Each row below holds a small network's activations on one input, seen along a few directions.
In each table, some parts of the input vary, and every possible input appears once, in random order.
A made-up example of a description, with smaller parts first: one of 6 places along a line, together with either a single point or (one of 2 separate values, together with one of 5 places around a ring) or one of 11 places along a line.
Shared parts are said once, and a part with two or three values counts as separate values.
In the rows, zero is written as 128.

Other details of the inputs vary at random and push rows far along two fixed directions, the same in every table; ignore that.

A family of inputs:
row 1: [150 119  95 126 234  56 162 138 143 159  45]
row 2: [142 158 128 145  84 169  73  94 118 158 183]
row 3: [127  73 121 145 133 121 187 137 102 144 107]
row 4: [140 165  79 126 202 100 101 110 158 150  65]
row 5: [138  74 107 125 181  85 174 148 119 110  86]
row 6: [112 171 156 123 118 128  60  67 129 171 149]
row 7: [137 122 104 138 127 129 122 122 129 175 119]
row 8: [116 153 141 122 128 119 122 127 128 107 155]
row 9: [129 142 136 121 146 133 114 143 144 116 116]
row 10: [163 158 108 165 143 134  51  86 129 176 149]
row 11: [142 134  90 128 162 121 106 118 141 123  99]
row 12: [161 125 109 126 167 105 113 114 123 125 122]
row 13: [150 123 135 118 122 152 108 134 129 106 139]
row 14: [141 130 140 130 117 136  98 142 134 101 130]
row 15: [120  91 144 120 142 123 177 166 142 100  96]
row 16: [141 155 130 153 102 149  73 106 125 166 175]
row 17: [ 92  92 165 116  95 119 209 162 118  74 151]
row 18: [139  75 100 143 165 107 180 132 115 166  75]
row 19: [100 145 141 120  61 153 132 136 122  79 160]
row 20: [143 137  98 117 143 132 121 114 134 121 108]
row 21: [102 133 152 118 134 110 116  92 117 166 110]
row 22: [171 160  95 154 161 122  49  94 142 203 133]
row 23: [121 155 174 125  43 196  66 134 123  71 227]
row 24: [101 152 142 119  84 151 137 129 142  91 155]
row 25: [128 127 123 137 108 143 123 127 125 168 149]
row 26: [ 78 126 149  99  89 139 212 164 125  95 121]
row 27: [103  87 153 119  93 111 194 163 105  73 139]
row 28: [ 95 104 171 105 101 142 204 184 124  93 122]
Description of these inputs: either one of 2 separate values or one of 8 places around a ring or (one of 3 separate values, together with one of 6 places along a line).
Q: Which other rows does row 15 become when the choice among 3 separate values takes its other values? List them by row number.
A: row 17, row 24

A family of inputs:
row 29: [153 197 143 150  84 176   8  73 130 159 210]
row 30: [ 97  74 168 105 102 123 210 196 118  39 122]
row 31: [139 203 142 150  65 172  20  75 121 148 237]
row 32: [ 77  60 151 112  79 141 231 163  97 128 114]
row 33: [136 208 141 145  80 169  19  72 129 171 205]
row 34: [104  89 150  95 134 119 225 185 126  75 106]
row 35: [179 112  83 155 222  83  98 101 139 193  63]
row 36: [182 113  69 156 224  77  97 101 139 195  69]
row 37: [ 90  71 132 125  97 117 229 157 100 132 114]
row 38: [183 144  58 136 232  96  98 138 176 129  37]
row 39: [ 62 188 209 101  17 176 122 139 130  44 230]
row 40: [168 116  75 144 216  95  96 101 141 205  55]
row 41: [ 93  90 142  93 113 119 212 164 116  46 103]
Q: What is each input in this table made of?
A: either one of 5 separate values or one of 8 places around a ring

A family of inputs:
row 42: [160 167 120 144 135 128  60  83 137 123 156]
row 43: [137 126  98 126 163 110 154 137 133 134 102]
row 44: [169  90  67 145 229  79 152 138 147 163   8]
row 45: [123 122 138 114 102 126 148 136 108 101 155]
row 46: [124 122 135 134  94 151 131 154 123 115 140]
row 47: [114 127 118 134 129 119 133 138 133 123 112]
row 48: [104 114 143 114 102 149 146 127 130 105 130]
row 49: [109 144 151 119  75 161  96 116 130 106 160]
row 50: [103 104 141 102 105 148 183 149 115 105 130]
row 51: [166 122  83 130 190 106 113 134 152 160  74]
row 52: [166 161 122 137 156 129  72 112 136 142 150]
row 53: [ 95 137 174 118  79 145 146 135 124  99 156]
row 54: [108 123 140 111 112 151 149 132 117 109 139]
row 55: [ 88 116 159 108 107 132 194 153 115 101 133]
row 56: [109 120 142 115 107 150 145 122 127 104 132]
row 57: [173 153  95 140 187  98  50  82 140 148 107]
row 58: [152 135 106 131 148 130 125 133 134 136 115]
row 59: [162  90  66 132 227  88 169 145 142 160  24]
row 60: [116 137 123 126 117 126 136 136 132 122 130]
row 61: [189 144  85 154 229  92  64  94 163 167  86]
row 62: [136 129 143 128 126 133 112 139 130 123 153]
row 63: [ 94 127 159 113  67 168 130 137 117  95 165]
row 64: [132 168 140 143  82 174  52  70 115 180 185]
row 65: [104 100 141 108 144 103 196 160 128 125  92]
row 66: [123 120 135 134  91 150 134 149 130 110 139]
row 67: [127 140 141 133 100 130  98 124 111 106 161]
row 68: [103 133 128 140  75 146 122 112 110 162 176]
row 69: [124 133 137 125 114 133 133 123 107 103 155]
row 70: [116 132 139 107 102 153 123 129 122 117 141]
row 71: [105 104 116 120 129 120 204 156 123 108 111]
row 72: [ 96 119 157 104 108 127 185 151 120 110 133]
row 73: [133 131 129 135 104 151 125 130 138 114 137]
row 74: [ 97 100 123 134 113 115 184 157 127 103 112]
row 75: [151 119 118 145 176 111 103 135 145 146 100]
row 76: [133 126 128 144 105 126 103  94 105 166 160]
row 77: [163 174 120 143 135 123  31  83 138 135 151]
row 78: [137 129 142 121 126 134 117 137 134 121 157]
row 79: [111 152 159 109  96 139 132 132 130 117 155]
row 80: [161 159 121 141 160 132  74 109 136 138 151]
row 81: [158 124 108 159 171 109  85  98 128 202 122]
row 82: [110  99 112 129 143 106 193 145 133 113  90]
row 83: [147 120 115 124 131 134 144 146 135 130 107]
row 84: [139 116 140 139 140 119 114 135 134 126 125]
row 85: [179 185 102 143 164 117  13  83 139 155 150]
row 86: [ 81  84 163 126  89 127 206 137  97 154 126]
row 87: [ 88 154 175 121  69 148 119 139 120 103 177]
row 88: [106 140 157 125 105 129 121 129 133 116 135]
row 89: [108  92 108 131 148 101 196 151 131 117  79]
row 90: [147 158 124 122 122 126  78 107 124 124 160]
row 91: [124  64  89 116 199  72 229 167 132 136  31]
row 92: [ 92 113 160 116 104 126 192 147 119  98 123]
row 93: [142 112 103 150 133 130 130 120 115 184 113]
row 94: [129 119 143 138 122 135 121 132 126 113 144]
row 95: [148 179 126 116 125 149  48  90 142 139 158]
Q: Changing only one part turns row 66 into row 84. The same change can be made to row 46. Which row results?
A: row 75
Q: Changing only one part turns row 65 into row 62. The same change can be made to row 53. Which row results?
A: row 94
Q: What is each input in this table made of?
A: one of 6 places around a ring, together with either a single point or one of 8 places around a ring
Q: List by row number the other rows that have the place on the ring of 6 in common with row 90.
A: row 42, row 45, row 57, row 67, row 69, row 76, row 77, row 85
Q: List by row number the other rows that have the place on the ring of 6 in common with row 82.
A: row 43, row 47, row 60, row 68, row 71, row 74, row 89, row 91
